Small tables with named rows and columns. After each table, cells are looked up by row and column.

Table rume
	tedilil	ref	duzufut	tugi	dofata	gof
morum	69612	40952	49464	55530	70904	55853
vomaki	80110	42205	48246	52193	75803	50625
ful	90492	20271	34065	46349	86037	43560
romu	88022	19429	35210	47223	85746	45856
medeb	85847	20010	35245	47505	84416	46104
fup	90110	21088	34850	45831	86387	43602
zub	75056	43890	48815	52798	72845	51418
nafaro	68551	43088	51294	54699	71644	56213

What is the tedilil of medeb in rume?
85847
What is the dofata of morum in rume?
70904
What is the duzufut of nafaro in rume?
51294
What is the tedilil of romu in rume?
88022
What is the tugi of nafaro in rume?
54699
What is the gof of zub in rume?
51418
What is the dofata of nafaro in rume?
71644
What is the duzufut of ful in rume?
34065
What is the dofata of romu in rume?
85746
What is the ref of zub in rume?
43890
What is the gof of fup in rume?
43602
What is the ref of medeb in rume?
20010
What is the duzufut of fup in rume?
34850
What is the duzufut of zub in rume?
48815
What is the duzufut of morum in rume?
49464
What is the ref of nafaro in rume?
43088
What is the ref of vomaki in rume?
42205
What is the tedilil of morum in rume?
69612
Which row has the largest duzufut? nafaro

vefili
|  | rofavi | gezi | kazozov |
|---|---|---|---|
| ded | 2.9 | 7.3 | 7.1 |
| sadaki | 1.8 | 8.3 | 8.1 |
| zusob | 8.6 | 1.4 | 1.6 |
| gebipom | 2.1 | 8.0 | 7.9 |
| fofudi | 1.7 | 8.4 | 8.2 |

ded, kazozov -> 7.1
zusob, kazozov -> 1.6
ded, rofavi -> 2.9
zusob, rofavi -> 8.6
gebipom, rofavi -> 2.1
gebipom, kazozov -> 7.9
fofudi, kazozov -> 8.2
fofudi, gezi -> 8.4
ded, gezi -> 7.3
gebipom, gezi -> 8.0
sadaki, kazozov -> 8.1

bov.csv
,kovaze,zitupop,zokot,dopug,sikig
muf,22366,33561,48560,81116,57232
doz,56557,32836,70305,30411,55377
gimeg,56188,35452,46491,59402,45424
mig,14151,37820,48754,60651,53937
dedukos,10328,49707,40357,53907,53494

dedukos, zitupop => 49707
muf, zitupop => 33561
mig, zitupop => 37820
gimeg, zokot => 46491
dedukos, kovaze => 10328
doz, dopug => 30411
muf, zokot => 48560
doz, sikig => 55377
dedukos, sikig => 53494
gimeg, kovaze => 56188
mig, dopug => 60651
gimeg, dopug => 59402
doz, zokot => 70305
doz, zitupop => 32836
mig, zokot => 48754
gimeg, zitupop => 35452
doz, kovaze => 56557
dedukos, zokot => 40357
mig, kovaze => 14151
gimeg, sikig => 45424

bitadig
        kuf  kaza  sim  mosimi  zaf  lif  mig
tukepu   22    23   83      21   20   85   22
nere     79    78   22      80   81   22   80
fup      42    43   62      41   43   62   42
fek      27    29   77      27   26   79   27
tilef    62    61   40      63   62   41   63
kato     23    24   82      23   22   84   24
gegam    41    41   64      40   41   64   41
dig      56    56   47      56   57   47   56
vaf      40    40   64      39   39   65   40
feket    41    41   63      41   40   64   41
kavo     38    39   66      38   38   67   39

tukepu, mosimi => 21
gegam, mosimi => 40
vaf, lif => 65
tukepu, sim => 83
feket, sim => 63
kavo, mosimi => 38
kavo, zaf => 38
dig, zaf => 57
kato, kaza => 24
vaf, kaza => 40
vaf, mosimi => 39
fup, sim => 62
nere, kuf => 79
fek, lif => 79
kato, mosimi => 23
fek, kuf => 27
feket, zaf => 40
feket, kuf => 41
gegam, mig => 41
kavo, kaza => 39

vatatuk
|  | pudevu | teba | mozazud | maz | sitona | pud | guk |
|---|---|---|---|---|---|---|---|
| mezor | 49 | 109 | 74 | 81 | 72 | 87 | 157 |
| loped | 123 | 108 | 123 | 151 | 151 | 113 | 111 |
| susab | 72 | 135 | 94 | 201 | 114 | 142 | 126 |
| kopu | 159 | 229 | 111 | 192 | 103 | 138 | 80 |
| kirut | 94 | 54 | 97 | 87 | 94 | 147 | 181 |
| sipev | 52 | 56 | 127 | 112 | 121 | 127 | 141 |
| kos | 147 | 71 | 71 | 236 | 162 | 149 | 167 |
| vanu | 95 | 108 | 105 | 165 | 151 | 73 | 113 |
| rariz | 166 | 51 | 152 | 143 | 171 | 177 | 111 |
| pev | 110 | 155 | 143 | 179 | 123 | 165 | 92 |
| depa | 69 | 185 | 70 | 176 | 82 | 98 | 124 |
| vobegu | 48 | 148 | 77 | 88 | 61 | 81 | 138 |
| dumefo | 127 | 171 | 34 | 64 | 22 | 112 | 177 |
| rurom | 168 | 65 | 58 | 139 | 163 | 50 | 165 |

sitona of vanu = 151
pudevu of rariz = 166
pudevu of kirut = 94
mozazud of sipev = 127
pudevu of depa = 69
teba of kos = 71
sitona of susab = 114
guk of vobegu = 138
guk of mezor = 157
pud of loped = 113
pudevu of mezor = 49
guk of kos = 167

